These are the activations of a small network on made-up records, seen along a few directions, one row for each record.
Each row is followed by the record's values for the fields J, B, P, V, D.
A field that a record lacks is written none.
The largest differences between rows may come from other fields.
In the rows, zero is written as 500.
Strong random noise was added to every row along 2 fixed directions; ignore it. To show where, here is one row again and again, with new noise each time:
399  579  520  518  520  306  441  830  395  513  677  303  254  450  454  597  539
413  543  527  500  426  503  636  398  688  633  527  545  624  571  526  310  311
347  456  673  604  334  507  579  244  643  601  370  560  490  550  536  374  441
388  535  564  537  443  415  531  551  542  569  551  439  419  510  496  458  451

551  489  522  453  494  384  464  628  467  536  439  438  447  471  419  528  434 => (J j1; B b2; P p1; V v3; D none)
423  526  524  517  486  400  520  565  551  580  550  470  447  497  492  473  441 => (J j2; B b1; P p1; V none; D d7)
495  505  598  533  485  501  450  372  556  531  379  547  524  510  502  508  473 => (J j1; B b1; P p1; V v2; D none)
527  557  377  462  620  504  401  736  332  415  666  393  397  446  511  654  622 => (J j2; B b1; P p1; V none; D d1)
382  598  570  599  494  529  463  407  539  486  578  501  493  508  582  495  544 => (J j2; B b1; P p1; V none; D d2)
564  627  462  417  570  395  415  685  510  540  574  408  551  489  428  532  363 => (J j1; B b2; P p2; V v3; D none)
416  526  662  600  471  348  359  611  417  481  468  374  276  449  474  637  593 => (J j2; B b1; P p1; V v2; D none)
436  418  454  530  467  478  578  620  416  433  600  455  322  480  509  528  650 => (J j2; B b2; P p1; V none; D d5)
409  396  625  622  385  597  533  228  540  448  389  611  452  527  580  492  647 => (J j2; B b1; P p1; V v5; D none)
404  441  685  603  375  393  468  408  514  544  351  488  364  482  485  523  522 => (J j2; B b1; P p1; V v3; D none)
505  427  389  443  504  542  650  550  513  505  598  535  517  510  510  430  508 => (J j1; B b2; P p1; V none; D d5)
458  380  520  543  462  528  546  459  443  458  478  527  373  478  512  541  653 => (J j1; B b1; P p1; V none; D d5)
379  426  616  550  367  275  522  609  476  596  456  394  287  454  424  492  476 => (J j2; B b2; P p2; V none; D d3)
476  642  389  418  560  397  601  715  590  601  737  448  589  518  484  378  304 => (J j2; B b1; P p2; V none; D d4)
535  527  424  470  564  580  425  503  433  453  527  491  518  478  517  570  564 => (J j1; B b1; P p2; V none; D d1)
541  464  561  467  455  431  492  463  541  578  354  502  525  496  423  473  392 => (J j1; B b1; P p2; V v3; D none)
387  391  595  501  329  394  673  353  704  697  376  565  557  546  479  292  298 => (J j1; B b1; P p1; V none; D d3)
468  445  506  453  469  286  532  741  467  591  532  377  358  453  413  500  415 => (J j1; B b1; P p1; V none; D d3)
491  548  412  484  542  527  558  546  518  467  657  520  538  511  532  485  514 => (J j2; B b1; P p2; V v5; D none)
649  570  343  319  607  380  534  830  490  574  614  407  587  495  390  470  286 => (J j2; B b2; P p1; V v3; D none)
519  595  480  511  586  477  347  638  368  393  581  407  389  453  494  660  616 => (J j2; B b2; P p2; V v6; D none)
578  415  392  440  512  534  579  526  441  469  493  531  523  492  462  481  528 => (J j2; B b1; P p2; V v5; D none)
459  442  469  507  499  495  569  538  473  490  556  502  426  486  499  498  579 => (J j1; B b1; P p1; V none; D d5)
403  546  556  570  469  499  439  464  476  460  531  454  405  503  535  551  595 => (J j1; B b2; P p2; V none; D d2)
573  635  403  388  522  509  620  494  732  628  558  559  814  594  493  290  171 => (J j2; B b2; P p1; V v2; D none)
567  469  549  482  440  652  540  153  656  547  278  660  734  562  512  371  374 => (J j1; B b2; P p2; V v5; D none)
541  666  319  356  643  381  560  827  585  619  771  428  624  513  463  425  273 => (J j1; B b1; P p1; V none; D d7)
634  581  415  397  601  534  510  492  599  540  466  553  717  553  472  422  318 => (J j1; B b1; P p1; V v2; D none)
671  686  236  349  738  588  420  783  392  386  767  438  622  487  517  594  490 => (J j2; B b2; P p1; V v4; D none)
479  570  538  515  524  455  469  507  552  537  518  503  518  512  509  506  444 => (J j2; B b1; P p1; V v2; D none)
535  551  317  425  601  472  544  767  415  443  750  439  477  470  499  534  531 => (J j2; B b1; P p2; V v6; D none)
516  550  501  492  511  569  526  383  605  529  490  565  649  543  537  435  403 => (J j2; B b1; P p1; V v5; D none)
379  465  608  571  378  528  625  273  652  600  433  589  555  545  556  342  411 => (J j2; B b1; P p1; V none; D d4)
599  434  325  403  582  497  554  729  368  436  626  460  459  462  467  557  561 => (J j1; B b1; P p1; V v5; D none)
427  463  549  594  436  527  505  394  463  421  492  529  388  493  538  557  657 => (J j2; B b1; P p2; V v5; D none)
565  589  455  450  549  608  546  408  640  537  538  598  765  568  541  384  348 => (J j2; B b1; P p1; V v5; D none)
534  445  438  485  524  581  565  473  475  430  539  554  509  508  535  505  567 => (J j2; B b1; P p1; V v5; D none)
509  479  472  508  541  519  481  564  413  415  565  486  416  471  511  591  627 => (J j1; B b1; P p1; V v5; D none)

Here are new rows. What are their fields?
543  444  594  528  476  538  402  394  440  451  320  510  442  477  479  587  576 => (J j1; B b2; P p1; V v5; D none)
349  592  606  636  473  514  448  418  505  460  593  480  436  493  596  526  604 => (J j2; B b1; P p1; V none; D d2)
547  494  602  550  530  457  284  572  317  386  396  405  308  429  459  724  680 => (J j1; B b2; P p1; V v5; D none)
452  461  549  567  421  652  608  191  647  501  437  667  639  568  593  383  499 => (J j2; B b1; P p1; V v5; D none)
459  478  532  568  498  495  470  516  415  409  548  492  366  474  527  603  664 => (J j2; B b1; P p1; V v5; D none)
540  483  494  440  488  428  545  553  557  581  458  491  554  509  442  439  349 => (J j2; B b1; P p1; V v3; D none)
620  435  411  433  556  639  442  446  404  434  408  528  539  488  504  561  562 => (J j1; B b2; P p1; V none; D d1)
546  584  544  490  553  444  401  595  500  518  479  454  514  495  454  544  441 => (J j2; B b1; P p1; V v2; D none)
508  481  519  541  504  575  489  408  480  426  497  554  503  502  542  542  605 => (J j1; B b1; P p1; V v5; D none)
451  435  697  586  391  405  421  408  495  541  291  475  373  481  456  551  520 => (J j2; B b1; P p1; V v3; D none)
552  401  379  457  540  484  542  700  333  413  600  450  370  450  478  592  634 => (J j2; B b1; P p1; V v5; D none)
418  563  526  514  466  476  591  476  632  598  569  517  573  538  532  364  365 => (J j2; B b1; P p1; V none; D d4)
329  369  629  662  407  450  486  518  353  407  516  441  151  440  538  635  813 => (J j2; B b1; P p1; V none; D d5)
438  540  640  584  462  475  430  375  571  530  407  530  486  515  526  515  494 => (J j2; B b1; P p1; V v2; D none)
517  547  530  500  516  493  478  449  587  580  447  552  590  526  480  457  412 => (J j2; B b1; P p1; V none; D d7)
432  519  521  464  441  327  589  625  625  665  548  446  524  507  449  375  293 => (J j1; B b1; P p1; V none; D d3)
517  469  596  504  427  429  493  427  550  569  322  513  513  508  439  454  404 => (J j2; B b2; P p1; V v3; D none)
515  547  536  473  502  396  468  589  547  563  480  458  518  495  452  487  389 => (J j1; B b1; P p1; V v3; D none)
516  540  484  450  498  389  519  593  557  568  496  470  528  509  449  466  368 => (J j1; B b1; P p1; V v3; D none)
